These are the activations of a small neural network, seen along a few directions. Each row is one input.
In each table, some parts of the input vary, and every possible input appears once, in random order.
A made-up example of a description, with smaller parts first: one of 3 separate values, together with either a single point or one of 9 places along a line or (one of 6 places along a line, together with one of 8 places around a ring).
Shared parts are said once, and a part with two or three values counts as separate values.
In the rows, 128 means zero.

Table:
r1: [166  97 112 103 153 122 182 136 165 159 139 111  93 150 172 106 134 135
  93]
r2: [122 108 201 129 128  51 185 142 110 125 123 121 144 149 143 147 123 139
  75]
r3: [137 158 119 115 143 183  87 130 106 120 135 196 135 110 131 110  98 110
 168]
r4: [137 117  99 160 101 160  82 117 118 102 116 144 137 105 102 111 173 148
 191]
r5: [115 131 159 147 137  51 169  91 130 174 119 123 139 138 135 150 111  77
  73]
r6: [112  83  85 132 124 139 135  93 118 145 120 125 112 154 106 113 171 175
 137]
r7: [ 95 113  96 106 124 124 140  71 113 147 134 147 117 170 114 100 154 157
 164]
r8: [114  85  76 116 112 133 139 122 133 131 146  86 109 168 126 130 170 158
 136]
r9: [143 105  78 118 132 127 171 114 160 134 144  86 107 156 111 115 156 165
 138]
r10: [110 181 139 188 105  75 103 104 129 117 112 111 191  96  81 155 138  90
 175]
r11: [171 137  87 145 110 143 112 143 163  94 140 109 131 107 106 109 148 142
 192]
r12: [118 152 141  88 150 163 111 108 117 155 128 168  98 142 167 100 101 124
 105]
r13: [181 148 104 119 161 181 113 168 157 107 140 130 119  92 132 132 100 119
 149]
r14: [118 151 182 172 100  73 117 151 106  64 125 111 183 102  81 145 146 142
 176]
r15: [115 187 153 170 137 117 111 132 129 128 112 138 182  85 107 176  78  69
 132]
r16: [135 120 123  93 122 177 119 156 134 137 134 104  90 138 177 135 113 122
  84]
r17: [120 103 126  92 134 119 154  93 117 171 131 175 107 162 172  87 125 128
 116]
r18: [ 87 115 168 133 118  53 169 124 110  95 127  96 151 151  76 150 156 159
 118]
r19: [156 125 100 117 130 191  85 178 126 107 146 132 126 103 142 141 108 112
 144]
r20: [113 156 193 144 128 111 123 186 109  72 126 142 165  86  99 161  87 116
 132]
r21: [149 126 112 136 141 200  86 144 111 113 117 168 129  91 125 129 119 125
 145]
r22: [104 149 212 117 123  94 148 166 117 108 119 119 131 122 128 150  86 130
  66]
r23: [138 118 126 109 140 179 109 132 120 154 111 146  97 126 155 109 109 143
  77]
r24: [162 139 124  95 142 170 151 148 162 138 130 103  89 126 162 118  99 129
  85]
r25: [141  75 107 101 121 130 153 145 136 157 141 114  98 162 183 119 141 129
  89]
r26: [139 119  91 144 103 149  77 149 138  94 147 106 131 117 123 126 169 134
 191]
r27: [122 151 110 137 115 139  79 100 116 109 134 169 138 121 111  97 158 133
 217]
r28: [136  75 118 117 147 133 145 114 123 170 116 150  98 147 167 104 149 146
  90]
r29: [ 90 141 127 159 130  54 153  69 126 148 117  93 152 147  77 159 142 104
 120]
r30: [ 97 177 172 135 129  98 135 117 141 162 110 119 142 116 127 158  79  77
  63]
- What is each input in this table made of? => one of 5 places around a ring, together with either one of 2 separate values or one of 4 places along a line
- Change only the place on the ring of 5 in r29. List by row number the other rows that result. => r5, r10, r15, r30
- Start at r19 and move only the place on the ring of 5, one step at a time. The first step leads to r26. Which rows follow, in order? => r8, r25, r16
- Change only the choice among 2 separate values in r22. List by row number the other rows that result. => r30

Table:
r31: [173 148  80  77 169 237 120 147 175 184 130 129  76 119 196 123  69  98
  64]
r32: [123 185 195 150 131 148  59 161  81  76 117 209 170  66 108 130  78 103
 171]
r33: [105 109  67 157 106  96 121  63 123 113 134 120 147 153  60 102 213 173
 231]
r34: [ 73 174 142 186 111  63  98  59 101 142 104 156 195 115  69 147 141  90
 177]
r35: [116  55  85 100 141  84 202  57 139 190 130 116  84 204 145  87 193 177
 102]
r36: [ 75 128 158 123 145  58 174  50 116 217 102 144 130 172 149 136 117  96
  46]
r37: [118 145 214  78 154 137 135 157  96 145 125 190 104 130 194 119  52 105
  48]
r38: [172 194  65 140 135 243  43 156 160 109 132 141 141  63 116 133  94  92
 194]
r39: [124 163 196 195  88  31 144 189 133  39 134  49 199  86  55 196 122 110
 152]
r40: [132 112 208 140 134  31 222 176 148 120 123  43 135 135 129 187  99 120
  15]
r41: [160  42  73  59 122 199 146 159 140 135 158 109  44 178 201  83 167 187
 105]
r42: [164  82  54 130  99 209  71 164 125  66 150 129 110 114 114  94 193 185
 229]
- Changing only one part turns r41 into r42. The same change can be made to r36. Which row results? => r34
- What is each input in this table made of? => one of 2 separate values, together with either a single point or one of 5 places around a ring

Table:
r43: [102 155 170 182 106  10 180 130 148  98 129  40 177 121  63 191 128  99
 117]
r44: [143  78 130  94 137 153 141 154 125 154 132 121  84 150 189 125 126 135
  59]
r45: [164 136 175  91 161 153 151 175 140 128 129 139  93 116 175 121  74 128
  63]
r46: [116  76 110  85 151 149 151 106 117 169 125 124  74 179 160 111 145 171
  68]
r47: [104 130 192 186  92  34 150 158 104  48 126  86 191 111  53 170 151 149
 162]
r48: [ 73 213 202 181 128  38 134  85 115 156  94 134 208 105  92 187  75  49
  98]
r49: [131  67  96  94 129 126 157  97 115 149 141 168  91 173 150  67 172 173
 146]
r50: [ 74 185 223 182 117  61 101 116  71 102  97 182 210  90  77 163  94  94
 143]
r51: [107 157 160 181  89  61 113 150 117  38 141  77 178 101  45 163 152 131
 203]
r52: [170 105  56 125 125 213  84 153 149 136 135 125 109 109 157 123 144 120
 150]
r53: [149 102  88 100 108 204  87 159 128 122 144 133  94 129 170 108 135 134
 138]
r54: [146 100  98  98 127 155 154 139 159 181 133  96  91 149 189 135 114 101
  51]
r55: [164 131 166  97 149 176 129 190 130 102 132 161 102 101 163 111  82 140
 103]
r56: [128  72 107  86 149 102 177  82 127 175 138 145  83 189 165  82 167 161
 109]
r57: [ 74 190 231 177 130  37 123 101  82 128  93 160 200 106  90 172  85  82
 103]
r58: [164 158 131  94 148 203  93 182 138  98 147 152 105  99 161 114  84 123
 146]
r59: [116  71 101  92 139 173 129 121 106 143 129 146  83 164 149 102 153 183
 108]
r60: [163 159 145  95 159 154 163 160 174 156 130 113 100 115 178 135  64  94
  58]
r61: [156 102  37 123 129 163 123  79 157 156 136 147 106 144 131  73 186 153
 198]
r62: [115  99  80  89 149 151 163  90 152 198 127  98  82 178 163 126 136 138
  63]
r63: [128  97  81  93 140 103 192  64 166 202 135 117  88 183 167  90 159 132
 103]
r64: [190 162 100 124 150 213  95 174 163 110 133 142 118  75 144 117  92 113
 154]
r65: [ 77 214 189 179 110  86  62 113  88  98 111 171 204  82  69 154  95  83
 182]
r66: [147 102  34 118 130 211  97 105 142 151 129 128  99 138 125 104 160 157
 155]
r67: [122 101  69  92 122 201  98 111 120 137 138 136  84 158 141  94 154 171
 146]
r68: [102 217 156 204 119  99  67 100 107 109  98 163 224  64  56 169 105  66
 192]
r69: [147  73 119 100 117 177 121 170 114 127 135 144  93 135 175 111 132 146
  96]
r70: [104 132 200 178 108   9 169 145 114  70 128  66 170 122  61 176 138 132
 122]
r71: [131  97  68  92 128 153 121  87 131 144 150 157  93 168 149  70 178 163
 190]
r72: [132 161 125 207  94  71 116 142 140  56 126  69 205  85  32 176 162 120
 211]
- What is each input in this table made of? => one of 5 places along a line, together with either one of 2 separate values or one of 4 places along a line
- Changing only the place on the line of 5 turns r61 into r49. The same change can be made to r66. Which row results? => r59
- Change only the place on the line of 5 in r55. List by row number the other rows that result. => r45, r58, r60, r64
- Change only the choice among 2 separate values in r72. List by row number the other rows that result. => r68

Table:
r73: [ 93 113  93 163 115 165  65  87  88 138 102 183 150 110  97 123 163 133
 176]
r74: [ 87 125 157 147 110  52 149  99 121 169 116  77 140 157 126 171 127  95
  55]
r75: [104 141  68 156  95 153  56  69 111 149 118 137 149 128 104 124 171 106
 186]
r76: [105  67 116 105 144 156 149 108 116 193 105 143  90 162 182 119 141 150
  50]
r77: [111 165 128 170 103  72 150 131 148  88 134  60 184 120  63 172 137 118
 170]
r78: [200 143  81 103 148 238  95 192 167 110 135 112  90  91 150 122  93 133
 122]
r79: [130 127 168 139 158  16 207  96 139 153 126 116 143 147 111 136 122 113
  92]
r80: [141 202 101 147 145 201  49 106 133 133 112 182 150  73 102 116  87  96
 182]
r81: [109 146 139 183  79  86 106 134 127  98 120  55 175 111  87 182 153 103
 137]
r82: [109  93  93 100 123 142 140  91 142 204 121  98  85 177 189 119 151 123
  62]
r83: [195  77  68 110 146 150 159 148 170 112 156 105  88 137 135  98 171 169
 166]
r84: [ 99 159  57 144 119 139  98  65 136 141 134 144 154 133  83 113 158 123
 221]
r85: [124 191 191 134 158 103 146 133 142 151 105 130 141 102 124 160  50  76
  46]
r86: [104 120 162 187 100 101 115 152 101  90 104 103 180  97  78 180 143 130
 125]
r87: [138 183 186 168 112 115  94 197 123  69 136 135 189  62 116 169  81  79
 159]
r88: [ 76 130 218 117 144  60 155 123  79 119 120 134 128 156 113 151  96 146
  64]
r89: [157 155 123  85 169 194 139 125 158 184 111 146  85 128 188 114  71 107
  53]
r90: [121 136 110 139 104 130  87  93 109 113 132 196 139 121 110  68 162 145
 226]
r91: [157  78  54 116 100 186 103 150 150 128 144  67  88 146 152 130 172 147
 126]
r92: [182  74  92  94 108 170 137 173 144  92 158 122  82 140 155  74 163 182
 161]
r93: [136 174 117 132 133 183  44 133 106 118 131 214 160  81 133 113  99  81
 207]
r94: [194 113  98  94 133 220  94 216 142  94 158 140  99  97 182 119 105 117
 145]
r95: [ 84 145 147 131 133  38 195  92 143 161 130  84 147 160 103 160 114 106
  85]
r96: [146  81 113  86 132 197 109 177 108  77 152 121  76 145 136 110 145 200
 137]
r97: [149  51  76 120 121 200 114 167 126 118 127 113  91 128 144 127 164 170
 113]
r98: [129 142 186 168  86  59 141 157 123  58 132 110 168 107  88 132 142 141
 177]
r99: [118 162 209 124 142  82 146 155 116 134 125 159 150 109 155 159  59  58
  69]
r100: [143 141  80 152 142 116 112  69 132 131 131 175 149 119  89  90 171 129
 227]
r101: [ 83  99 179 152 131  67 157 118  96 161 100 125 145 142 119 170 116 123
  43]
r102: [ 97 150 198 156 113  93 111 165  84  48 126 109 163 112  72 160 123 158
 149]
r103: [100  97 154  68 156 151 147 114  98 153 126 154  73 175 176 101 121 173
  71]
r104: [150 146 151 179 127  47 164 135 146  79 131  91 175 104  71 148 149 125
 178]
r105: [ 93 144 127 126 129 164  60  99  70  98 126 192 135 127  90 102 144 161
 198]
r106: [148  93 107  94 169 104 196  87 160 188 133 137  86 168 173  88 149 144
 100]
r107: [151 126 141  75 154 175 139 147 132 167 132 176  93 134 221 112  82  89
  75]
r108: [109 113  83  83 144 131 184  82 163 196 136 105  93 183 165 111 139 136
  91]
r109: [113 122 201 121 117  30 190 115 114 132 127 134 135 150 130 118 116 123
  85]
r110: [134  88 135  76 130 122 177 106 135 168 133 157  77 173 195  68 141 157
  94]
r111: [157  97  44 100 122 176 146 143 172 119 159  74  96 153 127 122 160 161
 157]
r112: [144 212 170 177 127 135  95 172 149  85 114 107 181  55  85 172  72  95
 136]
- Changing only one part turns r106 into r100. The same change can be made to r107. Which row results? => r93
- Changing only one part turns r105 into r88. The same change can be made to r90. Which row results? => r109
- What is each input in this table made of? => one of 5 places around a ring, together with either one of 2 separate values or one of 6 places around a ring
- Start at r91 and move only the place on the ring of 6, one step at a time. The first step leads to r97. Which rows follow, in order? => r96, r92, r83, r111
- List by row number the other rows that have the place on the ring of 5 in common with r98. => r77, r81, r86, r87, r102, r104, r112
